Each row below holds a small network's activations on one input, seen along a few directions.
Each table varies a few parts of the input and shows all the possible inputs, shuffled.
Descriptions start from the smaller parts, as in this example, which fits no table here: ring(8) and (point or (values(2) and line(4)) or line(9)).
Shared parts are said once, and a part with two or three values counts as separate values.

Other details of the inputs shift rows strongly along two fixed directions, in all tables alike. That doesn't count.

Rows:
r1: [  7 -30   4 -11  -4  -4  -9 -10   3   2 -10]
r2: [ -4  -8 -17  -7  -9  -2 -11   1  18   2  -6]
r3: [-1 14 -5 -2 10  2 11  5 -7  3 -1]
r4: [ 10   0  27  -4   6   1  -1  -1 -29 -10   3]
r5: [  7 -10  10  -8   8  -1   9  -3 -11   2  -7]
r6: [  5  13  21  -1  -1   2  -9   4 -26 -16   7]
r7: [ 10   4  23  13   3   6 -15 -16 -33  -4  17]
r8: [-16 -12  -9  24   3   6   5  -6  38   2  -1]
r9: [  6   0   8 -11  16   5  -1  -1 -16  -5  -8]
r10: [ -7  11  -9 -13  -4  -3   5  19  12  -5  -7]
r11: [ 12  -1  23  -3  15   4   3  -8 -33  -4   0]
r12: [  9   3  15   2  12   1  11  -6 -24   2   3]
r13: [ 1  7 -9 12 -1 -1  0 -7  1 12 13]
r14: [ 0  7  3  7 -7 -6  6  4 -5  3  7]
r15: [ 4 -5  3  7 -6 -6  5 -5 -4  9  6]
r16: [-14 -60 -32   0  -1  -3   4 -17  79  16 -31]
r17: [-14   9 -32 -19  -5  -3  14  24  35   3 -17]
r18: [  5   6   9  13  -1   2  -7 -12 -16   2  15]
r19: [  1   5  -1   3  -4   4 -15  -5  -4  -3   7]
r20: [ 16 -22  24   1   6   4 -22 -25 -26  -4   4]
r21: [ 2  3 -2 11 -6 -3  1 -6 -3  9 10]
r22: [ -7  -6 -27   0 -12  -7   5   0  27  16  -2]
r23: [ -3  -4  -8  -1 -10  -8   7   4  10   6  -1]
r24: [  9  -1  15  -7  12   4   3  -4 -22  -4  -4]
r25: [ -7  -3 -19  -9 -13  -5  -2   9  24   3  -7]
r26: [ -2 -13 -12  -1 -11  -8   6  -2  15  12  -2]
r27: [ 12  12  30   3  20   8  -1  -8 -47  -8   8]
r28: [-1 -3 -1 -2 -9 -5  1  4  2  1 -1]
r29: [ 0 -1 -1 -1 -6 -6  7  3  0  2  1]
r30: [-1  4 -4  2 -7 -7 11  5  2  5  3]
r31: [  6  14  16  11   0   7 -17  -7 -26  -8  16]
r32: [-17 108  17  23  -9  14 -11  47 -46 -43  39]
r33: [-12  12 -35  -4  -9   1  -7   9  31   6   0]
r34: [  6 -18  -6   3   1   0  -6 -18   3  13   3]
r35: [-11  -1   9  34   9   9   3  -7  15  -2  10]
r36: [  3  11   2   2  11   1  12   0 -14   5   2]
r37: [ 15  20  38  25   7   7 -13 -17 -54  -8  30]
r38: [  2  15   5  -4  12   6   3   5 -17  -4  -1]
r39: [  0 -10 -18  -1  -4   0  -6  -8  16  11   0]
r40: [ -1 -10  -8  -9  -3  -8  15   5  12   9  -8]
r41: [-11  22 -15  -5 -14  -2  -3  23  14  -9   0]
r42: [-41 123 -45  20 -27  10  -5  67  18 -26  31]
r43: [ 4 -7 10 -7  2 -4  7  1 -9  1 -3]
r44: [ 10  -4  19 -11  15   5  -3  -4 -24  -9  -7]
r45: [ -9 -69 -22   4   2  -3   5 -25  69  19 -29]
r46: [ -5  -3 -12  -7 -12  -6   2  10  17   2  -6]
r47: [ 2 -8 -3 -9  4 -3 16  1  3  7 -9]
r48: [  9 -12  20  -6  -1  -1 -12  -5 -18 -10  -2]
r49: [ 10 -43  -8 -11   3  -2 -12 -24  14  14 -11]
r50: [  0  22   6  -5  13   8   0   8 -19  -9   0]
r51: [ -7  -8 -26  -8 -12  -4  -5   2  28   8  -7]
r52: [ -3  -8 -24   3  -5  -3   2  -7  22  17   2]
r53: [  6 -20   7  -1  -5  -4  -2 -11  -4   6  -1]
r54: [  2 -12  -6  -1  -7  -2  -7  -8   7   7  -1]
r55: [  7  -8  18  -8   0  -1  -9  -2 -16 -11  -3]
r56: [ 3 -3  8 -4 -4 -3 -1  2 -7 -5 -1]
r57: [  1  14   4  -9   9   5   2   8 -12  -9  -4]
r58: [  0 -11  -7 -19   4  -2   7   7  12  -1 -18]
r59: [-13  14 -33  -8  -6  -6  25  22  33  12 -10]
r60: [ -6 -12  18  28  10  11  -7 -15   8  -9   4]
r61: [  0  -7  33  24  14  13 -22 -17  -9 -24   3]
r62: [  8  -2  18   2   4  -4  10  -3 -20   2   5]
r63: [ -5  -4 -18 -16  -1  -3  14  12  21   5 -15]
r64: [  3   3  14 -11   3   0  -3   8 -12 -12  -4]
r65: [  2 -10  -8  -9   7  -3  15  -2   5  10 -10]
r66: [ 3 -6  5 -1 -7 -2 -6 -2 -4 -1  1]
Each input here is: line(6) and (point or line(10)).
The inputs of r59 and r58 match in every part but the line(6) part. If r15 is changed in the same way as r59 into r58, which row does it become? -> r1
Start at r27 and move only the line(10) part, one step at a time. The first step leads to r11. Which rows follow, in order? -> r5, r43, r32, r28, r53, r42, r7, r34
Which other rows agree with r63 in the line(6) part? List them by row number. -> r4, r24, r31, r38, r39, r45, r46, r54, r56, r66
Which other rows does r35 become when the line(6) part takes its other values? List them by row number. -> r8, r16, r45, r60, r61
Which other rows does r23 become when the line(10) part takes its other values? List them by row number. -> r3, r18, r22, r26, r29, r40, r47, r52, r65
Which other rows agree with r19 in the line(6) part? List them by row number. -> r6, r10, r16, r17, r25, r33, r41, r50, r51, r57

Rows:
r67: [-1 -8 15  4  0  0  6 -2 -7 -6 -5]
r68: [ -5  -8 -13  -1  -4  -5   4   5  27   8   3]
r69: [ 14  -7  19 -10   3   1 -13  -7 -25  -5   5]
r70: [  6   1   2   3   9   2   6  -6 -11  11   9]
r71: [  1  -3  11  11   9   9 -10 -14  -9  -8  -1]
r72: [  3  -1 -18 -10   3  -2   1  -5   3  11  -5]
r73: [  8  -5   3  -9  11   2  -3  -9 -15   0  -7]
r74: [ 3 -5 -6 -3 -8 -8 13  1  0 15  3]
r75: [  3 -11  -8 -18  -3  -3  -5   3   9   1  -8]
r76: [-21 102  17  25  -2  17 -13  50 -29 -46  36]
r77: [-2 -9 -2  7 -9 -3 -3 -7  6 -1 -5]
r78: [-32  94 -42   0 -25   0   5  61  15 -21   9]
r79: [ -6  -2 -21 -16 -11  -8   7  10  14   3 -17]
r80: [ 2  0  6 -2 14  5  7 -1 -7 -1 -5]
r81: [ -5  -9  -7   2  -6   0 -10  -1  21  -3  -3]
r82: [  9  -7  22  11   1   3 -19 -16 -18  -6  14]
r83: [ -8  -1 -21 -17 -11  -5   7  12  16   1 -19]
r84: [ 18 -12  43  12  10   4 -13 -19 -40  -3  23]
r85: [ 12   0  12  -4  -5  -5  -3  -9 -31   1   5]
r86: [-12 -13 -18  -9  -4  -2   6  13  41   2 -13]
r87: [  1  -4 -21 -12 -16 -10   5   2   6  15  -2]
r88: [ 2 -4 10  8 12  5  4 -7 -5 -2  1]
r89: [ -3 -12  -9   7 -12  -6  -1  -7  14   5  -6]
r90: [ -2 -11  -4  -1  -1  -4   2   3  21   3   1]
r91: [ 0 -4 -3 -5 -3 -7 15  5  4  5 -7]
r92: [-3 -8  1  7 -8 -1 -4 -5  3 -4 -7]
r93: [ 17  -8  19  -8   0   2 -16 -12 -32   1  14]
r94: [ -5  -9 -20 -14  -3  -6   9  14  34   7 -10]
r95: [ -9 -10 -16  -5  -4  -5   6  11  37   4  -6]
r96: [ 10  -6   9  -7  -4  -6  -1  -7 -23   1  -2]
r97: [ -6   4 -29  -5   2  -3  16   8  27  16  -5]
r98: [  3  -7  18  10  11  11 -12 -16 -15 -11  -2]
r99: [  8  -9  18  -6   9   1  -1   1 -10  -5  -1]
r100: [ 5 -5  2 -1 13  1  8 -6 -5  6 -2]
r101: [  8   0   2 -11  -3  -1 -10   0 -10   0   6]
r102: [ 10  -3  17  -6  15   6  -7 -12 -30  -6  -5]
r103: [ 10  -9  28  11   4   4 -21 -17 -22 -10  11]
r104: [-19 103  11  19   8  22  -3  46 -34 -40  26]
r105: [-2 -8 -6  5  8  1  8 -6 12  7 -3]
r106: [ -8  -9 -23   5 -17  -8   2  -3  27  11  -6]
r107: [  0  -4 -13  -9  -3  -6   6   9  21  10   1]
r108: [ 1 -1  1 11  6  4  3 -8 -3 10 10]
r109: [  7  -4   6  -1  -2  -7  12  -4 -11   8   2]
r110: [ 3 -5  1 -3 -3 -8 13  1 -3  7 -3]
r111: [-16  -7 -32  -5 -12  -3  -4  12  50   2 -13]
r112: [ -5  -4 -12   4  -9  -9  14   3  17  11  -1]
r113: [ -9   0 -24   4   1  -1  12   2  28  13  -2]
r114: [ 2 -3  9 -3  1 -4 11  3 -8 -1 -6]
r115: [ -4 -13   0   1  11   6   7  -4  11   0 -10]
r116: [  3  -1   5  14   5   5 -10 -17  -8   2   7]
r117: [ 0 -8  4  6 -4 -6 10 -3  2  4 -1]
r118: [ 11  -4   2  -4   6   2  -6 -14 -23  10   6]
r119: [ 14 -11  25  -3  10   0  -3  -7 -20  -2   7]
r120: [  3  -8   2 -12  11   5  -3  -7  -9  -3 -14]
r121: [ 9 -7  8 -4  1 -2 -1 -1 -7  8 12]
r122: [  1  -3  -5 -16  -3  -1  -6   8   5  -3  -7]
r123: [-23 -11 -47 -11 -17  -4   1  17  70   5 -21]
r124: [ -1  -7  -7 -19  -2   1  -6   8   9  -4 -12]
r125: [ -2  -1 -10  -5   9   1  12   3  11   6  -8]
r126: [-2 -5  6  5 -3 -5  9  0  1  0 -3]
r127: [  2  -5  19   7   2  -1   5  -4 -14  -6  -1]
r128: [-1 -7 -2  7 -8 -6  9 -3  2 12  6]
r129: [  3  -3  13  13   9   8 -10 -17 -12  -7   2]
r130: [  0 -12  -7   9 -14  -4  -4 -11   5  11   3]
r131: [ -3 -10  -4 -13   2  -1   5  10  18  -1 -10]
r132: [ 18 -11  43  16   6   8 -27 -26 -44  -8  23]
r133: [ 15  -3  20  -3  15   4  -9 -17 -37  -3   2]
r134: [  0  -4  -2  11   4   5  -7 -14   3   1   0]
r135: [ -4  -2 -15  10  -3   4  -6 -10  12  11   5]
r136: [-22  98   5  15  -8  12   2  52 -26 -37  22]
r137: [ 2 -7 14  7 15  7  3 -9 -9 -4 -2]
r138: [ -6  -9   0   5  -8   0  -3  -4   7  -6 -10]
The inputs of r97 and r70 match in every part but one. If r112 is changed in the same way as r97 into r70, which row does it become? -> r128
The inputs of r79 and r96 match in every part but one. If r122 is changed in the same way as r79 into r96, which row does it become? -> r69
Describe the family of inputs behind these rows. -> values(3) and line(4) and line(6)
Which other rows does r97 become when the values(3) part takes its other values? List them by row number. -> r107, r109
Which other rows does r104 become when the values(3) part takes its other values? List them by row number. -> r131, r136
